These are the activations of a small neural network, seen along a few directions. Each row is one input.
In each table, some parts of the input vary, and every possible input appears once, in random order.
Descriptions start from the smaller parts, as in this example, which fits no table here: one of 6 places along a line, together with either a single point or one of 9 places around a ring or (one of 2 separate values, together with one of 8 places around a ring).
Shared parts are said once, and a part with two or three values counts as separate values.

Other details of the inputs shift rows strongly along two fixed directions, in all tables alike. That doesn't count.

Rows:
x1: [-15, 75, -17, 56, 33, -23, -7, -8, -65, -6, 20, -16, 27, -14]
x2: [22, 54, 23, 34, -31, -31, 48, 22, 13, -41, -16, 1, -30, 17]
x3: [-15, 26, -22, 37, 41, -3, -34, -9, -65, 14, 20, -13, 22, -16]
x4: [-44, 6, -1, 14, 58, -36, -21, -20, -43, 40, 33, -16, 63, -36]
x5: [20, 63, 21, 29, -32, -21, 50, 15, 21, -46, -13, -1, -22, 8]
x6: [24, -29, 26, -28, -51, 4, 32, 15, 57, -28, -29, 20, -48, 28]
x7: [1, -13, 0, 0, 3, 10, -8, -2, -8, -3, -1, 2, -12, 3]
x8: [24, -35, 32, -25, -48, 8, 33, 15, 59, -29, -27, 19, -51, 29]
x9: [-10, 69, -15, 58, 32, -33, -3, -9, -68, 13, 23, -12, 21, 4]
x10: [34, -22, 24, -34, -48, 27, 37, 11, 74, -21, -27, 9, -39, 24]
x11: [-12, -100, -32, -49, 23, 53, -71, -7, -11, 41, 4, 7, 12, -10]
x12: [26, 57, 22, 28, -34, -31, 55, 14, 18, -27, -13, 3, -30, 28]
x13: [-25, 73, -15, 52, 32, -33, -7, -21, -72, -4, 24, -7, 23, -6]
x14: [-12, 86, -23, 51, 26, -30, 1, -16, -63, 7, 25, -12, 30, -5]
x15: [-17, -82, -42, -51, 19, 49, -69, -10, -9, 39, 5, 7, 21, -18]
x16: [-16, 32, -37, 19, 30, -6, -30, -15, -55, 30, 22, -8, 34, -10]
x17: [25, 59, 28, 33, -25, -24, 55, 8, 14, -29, -9, -2, -34, 26]
x18: [17, 61, 18, 30, -33, -26, 48, 19, 17, -42, -14, 0, -21, 8]
x19: [-1, -7, -9, -11, -5, 13, -8, -3, 4, -6, -2, 5, -1, -3]
x20: [-16, -100, -29, -52, 25, 54, -72, -19, -14, 42, 7, 9, 7, -9]
x21: [32, -37, 29, -23, -45, 21, 28, 27, 65, -29, -30, 9, -46, 20]
x22: [-28, -108, -7, -63, 42, 31, -53, -9, 21, 58, 12, -8, 50, -39]
x23: [-1, -14, -10, -3, 0, 1, -13, 2, -10, 2, -3, 6, -4, 4]
x24: [-20, -105, -11, -67, 40, 36, -51, -12, 26, 74, 16, -14, 53, -32]
x25: [-26, 73, -21, 51, 26, -42, -7, -16, -71, 0, 22, -3, 24, -8]
x26: [18, -46, 54, -39, -28, -1, 47, 26, 100, -13, -22, -6, -9, -9]
x27: [-6, -10, -10, -15, -5, 10, -12, -10, -1, -2, 1, 9, -1, 0]
x28: [24, -28, 24, -32, -44, 24, 30, 12, 65, -33, -28, 12, -40, 17]
Description of these inputs: one of 4 places along a line, together with either a single point or one of 6 places around a ring.
List by row number the other rows that have the place on the line of 4 in common with x26.
Answer: x1, x2, x3, x5, x18, x21

Rows:
x29: [-10, -16, -23, 18, 38, -6, -42, -11, -57, 30, 19, -8, 14, -4]
x30: [-10, 55, -27, 40, 28, -2, -12, -8, -53, 1, 13, -11, 33, -5]
x31: [-36, -25, -30, -6, 38, 5, -51, -21, -53, 20, 16, -2, 34, -22]
x32: [-11, 52, -23, 41, 21, -13, -17, -5, -48, 1, 20, -8, 36, -17]
x33: [17, -60, -7, -58, -37, 42, -7, 3, 62, -7, -17, 14, -15, -4]
x34: [26, 5, 21, -12, -45, 19, 36, 7, 49, -19, -19, 8, -44, 27]
x35: [-5, -8, 8, -4, -4, -8, -7, 1, 3, -16, -12, 4, -6, -3]
x36: [10, 58, 9, 30, -14, -14, 24, 4, 4, -28, 6, -7, -9, -5]
x37: [-14, 21, -36, 9, 21, 5, -38, -15, -53, 34, 14, -1, 22, -2]
x38: [-19, -100, -24, -44, 23, 36, -61, -5, -1, 35, 7, 15, 13, -1]
x39: [6, 62, 44, 19, -20, -56, 77, 5, 45, -26, -1, -13, 2, 1]
x40: [-29, 58, -12, 48, 32, -50, 2, -14, -69, -4, 25, 4, 16, -2]
x41: [31, 8, 9, -18, -41, 13, 31, 14, 55, -31, -28, 5, -35, 18]
x42: [-12, -27, 6, -7, 2, 10, -15, 6, -5, -5, -4, 3, 7, -4]
x43: [-22, 64, 9, 50, 46, -51, 20, -2, -42, 25, 25, -28, 52, -30]
x44: [23, 47, 18, 20, -42, -8, 46, 14, 24, -26, -14, 7, -25, 34]
x45: [-1, -95, -40, -70, 6, 65, -78, -4, 12, 44, 2, 9, 20, -27]
x46: [15, -71, 18, -36, -27, 16, 14, 22, 53, -7, -24, 17, -42, 13]
x47: [15, -37, 20, -14, -19, 11, 6, 7, 19, -7, -12, 8, -22, 21]
x48: [5, 54, 44, 36, -24, -33, 53, 11, 13, -53, -13, 1, -32, 8]
x49: [-18, -25, -55, -24, 34, 39, -59, -23, -38, 31, 16, -5, 34, -17]
x50: [4, -50, 7, -18, 6, 24, -22, -11, -1, 12, 1, 7, -16, 5]
x51: [27, 69, 21, 35, -34, -25, 55, 26, 20, -41, -12, -4, -24, 2]
x52: [19, 29, 28, 15, -31, -31, 47, -1, 16, -37, -10, 9, -38, 28]
x53: [-24, 43, 7, 32, 42, -39, 6, -5, -28, 24, 28, -23, 59, -20]
x54: [-18, -56, 6, -35, 33, 20, -22, -14, 24, 43, 12, -13, 38, -29]
x55: [4, -75, -43, -51, 20, 68, -59, -1, 1, 38, -2, -5, 14, -15]
x56: [33, 2, 15, -12, -47, 14, 38, 23, 46, -13, -22, 4, -42, 28]
x57: [14, -66, 22, -38, -31, 23, 7, 25, 54, -18, -28, 6, -32, 4]
x58: [-18, 6, 5, 22, 19, -14, -1, -7, -28, -2, 10, 7, -6, -1]
x59: [7, -37, 17, -24, -23, -3, 14, 11, 38, -12, -18, 21, -34, 17]
x60: [-12, 45, -29, 32, 37, 7, -23, -18, -54, 10, 20, -15, 24, -14]
x61: [-22, 46, 2, 27, 42, -47, 2, -11, -28, 27, 23, -21, 51, -25]
x62: [19, -21, -1, -35, -47, 26, 20, -2, 51, -8, -21, 14, -30, 25]
x63: [7, 44, 14, 34, -1, -40, 16, -2, -28, -13, 2, 1, -16, 16]
Changing only one part turns x42 into x31. The same change can be made to x47. Which row results?
Answer: x52
Describe the family of inputs behind these rows.
Answer: one of 5 separate values, together with either a single point or one of 6 places around a ring
Start at x51 and move only the place on the ring of 6, one step at a time. The first step leads to x57. Which rows follow, in order?
Answer: x46, x29, x56, x55
List by row number the other rows that have the choice among 5 separate values in common with x63.
Answer: x35, x37, x41, x45, x59, x61

Rows:
x64: [15, -59, -33, -55, -32, 52, -31, 4, 31, 8, -19, 18, -20, 9]
x65: [-8, -91, 11, -54, -10, 41, -28, -5, 35, -9, -13, 15, -18, -10]
x66: [-32, -49, -30, -5, 57, 31, -73, -16, -55, 23, 19, -8, 30, -32]
x67: [-16, -38, 3, -21, -6, 9, -13, -2, 9, -23, -8, 16, -8, -8]
x68: [22, 81, 43, 62, -25, -71, 74, 24, 2, -34, -8, -4, -27, 28]
x69: [-12, 1, 0, 11, 8, -34, 1, -1, -23, 16, 6, 5, 2, 6]
x70: [-13, 39, -62, 33, 42, 10, -61, -12, -90, 34, 25, -13, 41, -12]
x71: [-10, 106, 5, 63, 35, -43, 33, -11, -40, 0, 26, -28, 38, -15]
x72: [5, 112, 38, 45, -27, -63, 87, 4, 24, -44, -2, -5, 1, 10]
x73: [36, 12, 21, -17, -61, 16, 45, 3, 55, -39, -25, 19, -58, 38]
x74: [15, 48, 42, 4, -32, -26, 69, 1, 56, -29, -9, -4, -11, 6]
x75: [5, -85, 7, -40, -7, 47, -28, 16, 39, -7, -18, 4, -15, -15]
x76: [11, -91, 16, -46, 1, 31, -14, -1, 33, 29, -8, 6, -22, 18]
x77: [-39, 6, -19, 28, 64, -31, -44, -35, -89, 51, 39, -5, 37, -6]
x78: [13, -20, 32, -20, -54, -5, 40, 27, 64, -59, -35, 18, -45, 2]
x79: [8, -12, -3, -20, 0, 13, -1, 11, 32, 17, -2, -14, 28, -19]
x80: [-25, -101, -20, -52, 26, 26, -58, -19, -13, 56, 9, 14, 16, 3]
x81: [-1, 26, -28, 4, -9, 9, -9, -14, -25, -4, 2, 12, -5, 16]
x82: [-4, 22, 0, -7, -6, -15, 18, 4, 23, 2, 1, -7, 23, -16]
x83: [-8, 81, 13, 80, 33, -64, 23, 1, -67, 8, 23, -17, 12, 8]
x84: [-12, 31, -57, 32, 47, 19, -60, -16, -86, 38, 28, -15, 35, -12]
x85: [13, 26, -20, 13, 2, 22, -8, -8, -23, 1, 3, -2, -11, 15]
x86: [9, -27, 2, -27, 4, 28, -2, 6, 39, 24, 0, -15, 22, -19]
x87: [27, -18, 38, -9, -50, 2, 39, 37, 67, -58, -36, 9, -43, 5]
Changing only one part turns x75 into x78. The same change can be made to x86. Which row results?
Answer: x82
Describe the family of inputs behind these rows.
Answer: one of 4 separate values, together with one of 6 places around a ring
Which other rows does x87 become when the choice among 4 separate values takes its other values? List them by row number.
Answer: x68, x70, x79
